A small network was shown many inputs. Here are its activations along a few directions, one row for each input.
In each table, some parts of the input vary, and every possible input appears once, in random order.
Descriptions start from the smaller parts, as in this example, which fits no table here: ring(8) and (point or line(11) or (values(2) and line(6))).
Shared parts are said once, and a part with two or three values counts as separate values.
In the rows, zero is written as 100.

Other details of the inputs vary at random and push rows far along two fixed directions, the same in every table; ignore that.

Rows:
row 1: 84  126  88  45  98  108  55  84  52  131  84  32  84  76
row 2: 95  118  128  51  97  123  109  53  89  110  99  78  88  76
row 3: 124  100  119  91  67  124  166  96  139  67  114  142  93  79
row 4: 96  75  131  87  60  138  143  93  129  62  106  154  76  100
row 5: 90  115  123  84  143  91  53  75  49  132  90  33  108  103
row 6: 93  121  148  40  117  122  77  67  30  121  85  12  93  93
row 7: 124  110  125  97  61  126  160  98  136  70  111  142  92  84
row 8: 90  50  94  175  123  73  98  138  128  74  101  168  117  150
row 9: 123  98  135  78  98  109  127  96  80  78  99  67  96  94
row 10: 87  116  126  53  97  122  111  58  89  110  101  84  91  80
row 11: 101  92  79  179  164  50  51  116  104  138  103  97  139  134
row 12: 95  102  39  146  118  67  60  127  114  127  99  108  115  109
row 13: 89  113  89  46  77  112  103  102  72  98  94  71  77  80
row 14: 106  92  37  168  94  63  104  151  145  90  103  160  118  119
row 15: 137  99  133  104  72  116  163  127  110  49  104  118  97  103
row 16: 99  69  90  79  39  129  135  138  116  49  99  147  67  104
row 17: 87  96  35  140  124  56  51  119  109  129  101  101  119  110
row 18: 79  110  81  138  152  70  34  62  108  164  105  84  130  106
Each input here is: values(3) and (point or line(5)).
Question: The inputs of row 9 and row 18 match in every part but the values(3) part. If row 15 is changed in the same way as row 9 into row 18, which row does it become?
Answer: row 7
Question: Change only the values(3) part in row 11. List by row number the other rows that result.
Answer: row 3, row 12
Question: Change only the values(3) part in row 16. List by row number the other rows that result.
Answer: row 4, row 8

Rows:
row 19: 114  85  123  90  87  108  135  109  100  57  103  113  95  100
row 20: 108  119  108  62  91  124  73  92  64  119  92  36  78  83
row 21: 99  113  117  43  75  126  99  98  65  90  94  64  75  85
row 22: 112  92  92  85  74  109  126  120  100  69  108  104  88  94
row 23: 83  72  53  144  119  67  96  118  143  109  102  156  118  114
row 24: 99  104  144  46  88  137  114  66  80  104  97  66  82  79
row 25: 121  104  105  99  94  94  161  101  127  66  111  133  110  83
row 26: 75  109  102  119  147  88  28  59  85  164  94  64  113  114
row 27: 73  97  61  134  130  75  43  89  110  145  96  105  112  116
row 28: 118  86  117  98  88  107  137  111  103  65  109  109  97  100
row 29: 81  113  114  99  142  92  33  76  54  147  90  43  109  114
row 30: 107  96  123  94  86  107  146  115  101  70  98  120  96  104
row 31: 94  93  98  138  115  88  96  95  127  105  107  138  115  114
row 32: 93  115  108  57  94  120  65  86  53  110  89  39  81  88
row 33: 116  103  133  83  69  129  145  92  114  70  109  125  90  86
row 34: 78  107  62  146  130  72  34  95  110  150  99  108  119  114
row 35: 99  84  54  158  111  64  98  139  133  100  98  142  121  123
row 36: 86  95  65  137  107  81  80  107  129  112  105  139  110  112
row 37: 127  84  114  109  89  105  146  122  119  63  106  122  98  100
row 38: 89  95  73  126  102  77  103  129  110  97  94  128  106  116
row 39: 120  114  94  65  65  106  157  103  114  68  109  114  92  68
row 40: 107  121  138  67  100  126  83  78  59  122  88  34  92  93
Question: What do these inputs look like to the network?
Answer: values(2) and (point or line(4) or ring(6))
Question: The inputs of row 34 and row 33 match in every part but the values(2) part. If row 20 is changed in the same way as row 34 into row 33, which row does it become?
Answer: row 37
Question: Change only the ring(6) part in row 22. List by row number the other rows that result.
Answer: row 20, row 21, row 32, row 35, row 38
Question: Change only the values(2) part in row 35. List by row number the other rows that result.
Answer: row 40

Rows:
row 41: 90  84  54  153  128  70  49  123  113  128  97  110  113  123
row 42: 85  120  84  98  105  99  54  99  75  133  93  68  95  104
row 43: 95  94  125  90  127  105  72  73  75  122  98  57  99  105
row 44: 112  100  106  68  58  134  115  110  90  80  99  82  73  87
row 45: 108  65  110  132  92  89  152  126  138  50  108  174  110  122
row 46: 126  95  127  73  84  110  165  92  113  55  113  115  97  80
row 47: 118  101  73  110  75  92  131  123  126  73  110  130  99  90
row 48: 91  124  98  72  96  117  64  95  64  124  89  55  85  91
row 49: 80  79  59  143  116  68  67  127  110  110  95  129  111  124
row 50: 103  106  124  107  100  104  112  96  101  94  105  106  103  109
row 51: 104  105  136  88  115  124  72  74  73  122  95  49  94  99
row 52: 108  75  59  118  79  71  170  146  146  48  106  175  107  100
row 53: 87  91  92  151  143  63  74  103  109  122  102  121  129  125
row 54: 98  112  101  63  78  117  101  105  76  95  94  80  81  86
row 55: 96  107  58  121  119  72  63  105  101  126  102  90  115  98
row 56: 115  115  88  78  80  111  106  104  98  92  101  85  90  77
row 57: 107  115  99  55  66  119  128  109  89  84  95  85  83  77
row 58: 125  112  128  90  87  113  133  87  106  83  111  96  100  85
row 59: 109  118  127  93  100  110  114  85  91  109  100  84  103  97
row 60: 83  97  126  91  125  103  68  74  71  118  92  70  102  112
row 61: 72  79  53  142  131  59  51  117  103  121  92  117  114  128
row 62: 80  86  57  151  122  69  52  126  111  120  91  125  115  129
row 63: 112  118  136  77  97  119  122  84  89  101  96  78  97  86
row 64: 80  117  94  88  104  110  33  89  60  142  86  48  88  107
row 65: 107  116  91  78  67  112  125  113  99  89  97  94  89  85
row 66: 111  105  85  67  80  102  122  104  99  79  105  92  90  77
row 67: 106  96  140  90  82  123  123  95  95  78  100  105  90  106
row 68: 110  122  122  96  124  105  75  70  83  128  101  58  109  90
row 69: 109  102  127  75  98  103  143  89  99  81  101  98  100  90
row 70: 106  93  62  126  91  79  127  138  133  82  99  145  108  102
row 71: 69  92  83  146  127  82  76  61  158  141  112  166  121  108
row 72: 82  103  81  71  60  129  114  77  137  102  108  144  79  74
row 73: 84  104  116  99  132  91  75  78  77  121  97  75  110  107
row 74: 88  82  56  142  122  71  57  122  108  122  99  108  113  119
row 75: 92  113  121  109  127  100  71  83  82  126  94  76  108  107
row 76: 96  93  83  82  83  98  122  118  100  74  99  116  89  96
row 77: 122  81  140  77  72  131  157  102  107  55  109  112  87  93
row 78: 100  74  73  106  92  90  111  124  114  78  102  121  94  105
row 79: 113  95  134  96  91  123  114  90  95  92  105  88  92  102
row 80: 100  123  130  77  117  108  87  72  71  130  95  52  105  93
row 81: 117  90  98  132  112  76  129  106  132  81  114  138  123  102
row 82: 103  101  145  79  92  129  105  86  82  90  93  85  88  100
Question: What do these inputs look like to the network?
Answer: values(2) and (point or (line(4) and line(5)))
Question: The inputs of row 71 and row 72 match in every part but the values(2) part. If row 68 is changed in the same way as row 71 into row 72, which row does it become?
Answer: row 56
Question: The inputs of row 46 and row 66 match in every part but the values(2) part. If row 50 is changed in the same way as row 46 into row 66, which row does it become?
Answer: row 42
Question: Start at row 43 and move only the line(4) part, one step at a time. The first step leads to row 77. Which rows follow, in order?
Answer: row 51, row 79
